These are the activations of a small neural network, seen along a few directions. Each row is one input.
In each table, some parts of the input vary, and every possible input appears once, in random order.
Descriptions start from the smaller parts, as in this example, which fits no table here: one of 8 places around a ring, together with either a single point or one of 9 places along a line or (one of 2 separate values, together with one of 6 places along a line).
Shared parts are said once, and a part with two or three values counts as separate values.
(in the rows, 128 means zero)

Other details of the inputs shift rows strongly along two fixed directions, in all tables alike. That doesn't count.

Table:
x1: [169  97 132 144 173 155  74 160 139  72 118 101 149 125]
x2: [134 116 119 151  93 115 173  81 104 164 105 163  76 130]
x3: [178 124 110 133 141 141 152 102 135 147  88 137 120 135]
x4: [138 138 104 147 108 110 160 110 139 185 133 153  84 131]
x5: [158 101 130 102 151  95  83 125 140 106 176 118 109 113]
x6: [154 116 117 130 141 160 129 124 139 104 107 104 171 148]
x7: [135  87 160 103 170 128  59 160 115  84 175 106 143 111]
x8: [ 94 120 148 150 101 155 130 133 119  74 140 130 152 143]
x9: [126 138 131 110 171 139  49 148 163  88 154  83 143  84]
x10: [136 120 116 144  97 111 182  75  98 156 107 178  77 130]
x11: [ 85 148 124 145 111 176 120 120 136  96 111 109 164 100]
x12: [137 116 132 129 114 130 156 124 114 174 125 160  98 136]
x13: [148 139 119 130 155 120 162  99 145 150  87 138 129 123]
x14: [ 90 137 150 171 128 129 156 153 139 117 113 138 186 152]
x15: [164 128  98  64 154  72  84 110 119 163 116  91 110  95]
x16: [123 114 138 132  98 143 152 135 117 167 137 146 127 144]
x17: [ 85 125 137 166 108 150 125 126 122 107 117 120 123 133]
x18: [ 93 131 139 154 102 151 158 126 104  74 137 153 160 142]
x19: [100 123 152 139 110 175 145 162 123 111 133 159 142 139]
x20: [132 114 119  93 155  82  76 142 122 123 136  88 103 125]
x21: [125 122 113 130 115 115 172 112 111 199 134 139 101 143]
x22: [177 110 126 109 205  46  88  75 141 169 106 136  93  95]
x23: [ 79 134 148 157 116 169 137 169 135 128 127 128 145 145]
x24: [ 81 145 135 157  93 168 134 114 133 112 118 115 164 140]
x25: [114 124 131 144  93 145 133 158 150 109 158 126 146 142]
x26: [145 129 131 122 125 121 160 123  97 151 139 181 108 126]
x27: [ 93 142 129 147 112 161 114 106 129 111 113 120 135 128]
x28: [182 104 114  93 207  69  77  99 134 136 123  88 130 100]
x29: [126 112 162 148 195 105  66 157 142  82 123 108 148 115]
x30: [151 146 104 105  93  92 189 106  93 159 113 175 103 152]
x31: [228  86  99 109 178  83 110  93 112 162 119 116  98 120]
x32: [ 83 155 129 127 123 193 150 152 137 133 118 121 161 113]
x33: [125 147 111 113 125 148 156 117 119 185 135 125 139 113]
x34: [113 118 127 116 173 134  30 129 128  68 150  53 163  83]
x35: [ 99 142 142 129  87 151 140 171 130  95 108 143 147 150]
x36: [ 97 142 135 132  75 145 145 168 130 110 116 127 152 157]
x37: [101 109 146 146 100 147 127 129 123  92 132 118 140 140]
x38: [125 141 100 121 106  98 158 123 117 178 103 145  90 145]
x39: [111 145 136 123 110 134 140 160 111  85 120 156 138 143]
x40: [ 95 134 151 156 112 157 143 130 105  60 129 159 143 131]
x41: [185 136 143 153 137 106 178 110 115 166  99 143  88 122]
x42: [147 138 166 155 140 139 146 161 125 103 127 100 149 134]
x43: [140 107 146 115 161 120  50 157 146  65 175 112 122 107]
x44: [ 89 160 133 147 108 172 131 147 168 117 130 124 150 139]
x45: [103 133 124 144 104 140 137 152 154 121 156 107 145 144]
x46: [149 139 106 127 112 108 176 114 120 132 163 168 117 140]
x47: [126 135 123 113  89 116 155 138 116 131 116 144 120 150]
x48: [ 92 146 138 118 104 150 127 152 145 112 112 102 164 149]
x49: [134 155  98 125 113 133 145 120 152 155 149 110 141 110]
x50: [159 105 130 103 212  56  73  99 144 136 126 101 128 108]
x51: [103 154 136 115 117 151 117 141 144 118 106 112 141 142]
x52: [104 134 139 158  91 161 127 169 155 100 148 132 141 141]
x53: [143  95 157 101 182 121  55 158 109  75 185 117 149 105]
x54: [164 112 126  85 190 105  73  98 116 184 137 119  74 101]
x55: [142 138 106 119  79 103 172 119 113 180  96 162  90 146]
x56: [132 144 110 124 108 127 157 105 157 169 140 132 120 138]
x57: [147  95 115 113 161  76  82  86 109 141 145  97  77 109]
x58: [134 132 119 109 134 131 154 101 118 204 132 138 112 132]
x59: [123 144 136 143 112 142 145 149 135  88 158 163 139 135]
x60: [139 157  88  95 102 107 182  95 128 198  81 144 101 111]
Description of these inputs: one of 2 separate values, together with either one of 6 places around a ring or (one of 4 separate values, together with one of 6 places along a line).
The inputs of x4 and x45 match in every part but the choice among 2 separate values. If x27 is changed in the same way as x4 into x45, which row does it become?
> x24
The inputs of x56 and x44 match in every part but the choice among 2 separate values. If x47 is changed in the same way as x56 into x44, which row does it become?
> x35
Start at x41 and move only the place on the ring of 6, one step at a time. The first step leads to x29. Which rows follow, in order?
> x22, x13, x3, x1
Start at x15 and move only the place on the line of 6, one step at a time. The first step leads to x48. Which rows follow, in order?
> x20, x36, x47, x30
Change only the choice among 2 separate values in x37. List by row number the other rows that result.
> x2

Table:
x61: [134 126 141 136 152 140 106 158 146  89 128 105 167 132]
x62: [100 148 132 152  84 159 197 151 132 141 129 163 141 157]
x63: [127 141 130 146 109 160 183 140 135 129 116 143 163 152]
x64: [118 152 116 137  81 128 201 127 119 162 114 173 125 155]
x65: [102 125 146 128 141 146  88 146 141 100 126  94 152 126]
x66: [117 147 117 156  98 144 207 111 124 180  78 151 127 145]
x67: [ 91 123 156 126 122 157  81 182 139  77 150 100 155 131]
x68: [178 122 109 103 170  80 124  75 111 183 113 130  88 102]
x69: [ 95 133 141 133 143 166  74 150 149  69 122  87 174 120]
x70: [ 98 133 142 164  84 159 175 134 110 100 129 165 147 149]
x71: [200 114 104 111 152  84 143  85 122 182 118 142  87 122]
x72: [104 105 167 145 127 142  83 163 122  47 147 120 150 135]
x73: [112 121 154 117 140 149  91 172 129  74 154 118 156 128]
x74: [161 108 140 123 180 116  86 142 139 106 148 106 131 116]
x75: [ 85 127 146 133 134 167  73 171 149  76 157  88 167 123]
x76: [149 112 130  97 163 100  70 131 127 130 165 112  99 104]
x77: [165 124 117 111 166  81 111  98 127 158 109 120 103 106]
x78: [ 87 153 120 142  97 172 171 127 137 135 111 133 164 136]
x79: [162 119 101 107 161  84 115  72 124 189 131 124  82 102]
x80: [ 98 153 136 166 115 172 171 139 147 131 103 132 160 137]
x81: [141 115 122  97 150 111  75 121 127 126 153  90 112  98]
x82: [ 92 148 137 137  87 170 158 159 131 116 138 137 151 143]
x83: [111 129 144 117 126 152  88 168 139  78 146 107 149 124]
x84: [133 144 107 135  89 130 203 112 116 171 109 182 110 150]
x85: [180 128  99 116 154  86 138  73 116 187  97 137  85 107]
x86: [174  97 121 117 151  84 104  87  97 127 135 145  70 110]
x87: [103 130 139 127 154 138  71 149 150  85 127  82 163 115]
x88: [134 105 142 113 156 109  78 149 122 108 145 121 121 123]
x89: [164 117  97  94 144  87 102  88 117 172 131 119  79 103]
x90: [103 146 128 168  75 140 201 121 114 118 113 172 134 161]
x91: [136 110 123 106 146 100  77 121 124 135 139  99 105 114]
x92: [128 123 135 103 141 109  76 148 135 103 153 103 127 116]
x93: [ 87 159 114 147  71 154 191 129 142 146 112 140 147 152]
x94: [200 106 107 100 157  68 134  84 115 187 118 141  78 128]
x95: [113 139 121 171  60 137 234  96 108 161 116 197 113 156]
The inputs of x80 and x85 match in every part but one. If x76 is changed in the same way as x80 into x85, which row does it become?
> x83
What do these inputs look like to the network?
> one of 5 separate values, together with either a single point or one of 6 places around a ring
Which other rows agree with x87 in the choice among 5 separate values? List them by row number.
> x61, x64, x77, x90, x92, x93
Change only the choice among 5 separate values in x74. List by row number the other rows that result.
> x61, x63, x71, x94

Table:
x96: [159 112 114 113 181 108 102  91 125 149 117 122 115 100]
x97: [159 131 102 116  95 101 180  88 100 176 105 159  92 144]
x98: [173 108 122 112 143  90 119 124 125 139 167 148  93 125]
x99: [143 127 113 140 109  75 167  84 114 169 133 174  75 135]
x100: [150  97 113 130 133 120  98  90 126 160 140  99  80 108]
x101: [152 107 129  74 188  93  38 115 127 144 138  96 104  92]
x102: [125  92 162 116 188 101  24 161 135  58 143  76 136 119]
x103: [164 136 102 115 124 106 172  94 137 206 118 152 106 139]
x104: [ 97 175 102 142  70 161 196 119 143 141 104 130 162 141]
x105: [113 143 137 150  84 163 204 155 134 142 117 153 148 173]
x106: [ 90 140 143 163 108 151 141 166 144 102  95 121 158 140]
x107: [103 143 153 155 124 182 147 155 138  88 105 128 167 140]
x108: [112  97 164 129 173 112  32 169 139  44 158  79 150 121]
x109: [ 87 144 125 152 110 145 154 135 151 132  98 126 153 146]
x110: [ 84 135 144 147  88 173 129 170 130  51 136 120 184 151]
x111: [162 141  98 113 104 108 167  98 112 169  92 150  95 133]
x112: [137 129 115 114 104 102 175  95  94 190 125 172  79 128]
x113: [ 79 140 150 137 101 170 136 171 115 107 125 129 158 149]
x114: [ 76 160 126 136  89 169 178 139 141 154 117 131 159 127]
x115: [132 143 127 140 117 147 163 158 141 138 114 141 137 142]
x116: [139 133 116 120 161  84  95  97 144 160 126  98 107 109]
x117: [171  99 128 112 175  97 107  96 101 139 126 128 100 112]
x118: [161 110 134  87 176  94  53 130 112 135 129 109  92  95]
x119: [ 97 139 150 170 106 181 146 145 131  75 144 156 160 140]
x120: [130 104 140 116 142 122  50 160 126  38 172 107 145 109]
x121: [173 118 108 121 113  92 184  99 113 191 137 168  86 140]
x122: [168 122  98  84 150  95  95  89 130 147 117 111 106 108]
x123: [136 124 131 113 179 134  58 168 157  98 170  70 163 111]
x124: [ 74 151 150 164 129 201 127 162 156  74 129  97 211 120]
x125: [118 122 128 115 120 118 136 119 111 137 153 158  95 124]
x126: [104 144 142 170  88 174 197 126 117 115 118 161 152 149]
What do these inputs look like to the network?
> either a single point or (one of 5 separate values, together with one of 6 places along a line)
Change only the place on the line of 6 in x108. List by row number the other rows that result.
> x99, x102, x106, x109, x116
Change only the choice among 5 separate values in x122. List by row number the other rows that result.
> x96, x101, x103, x109
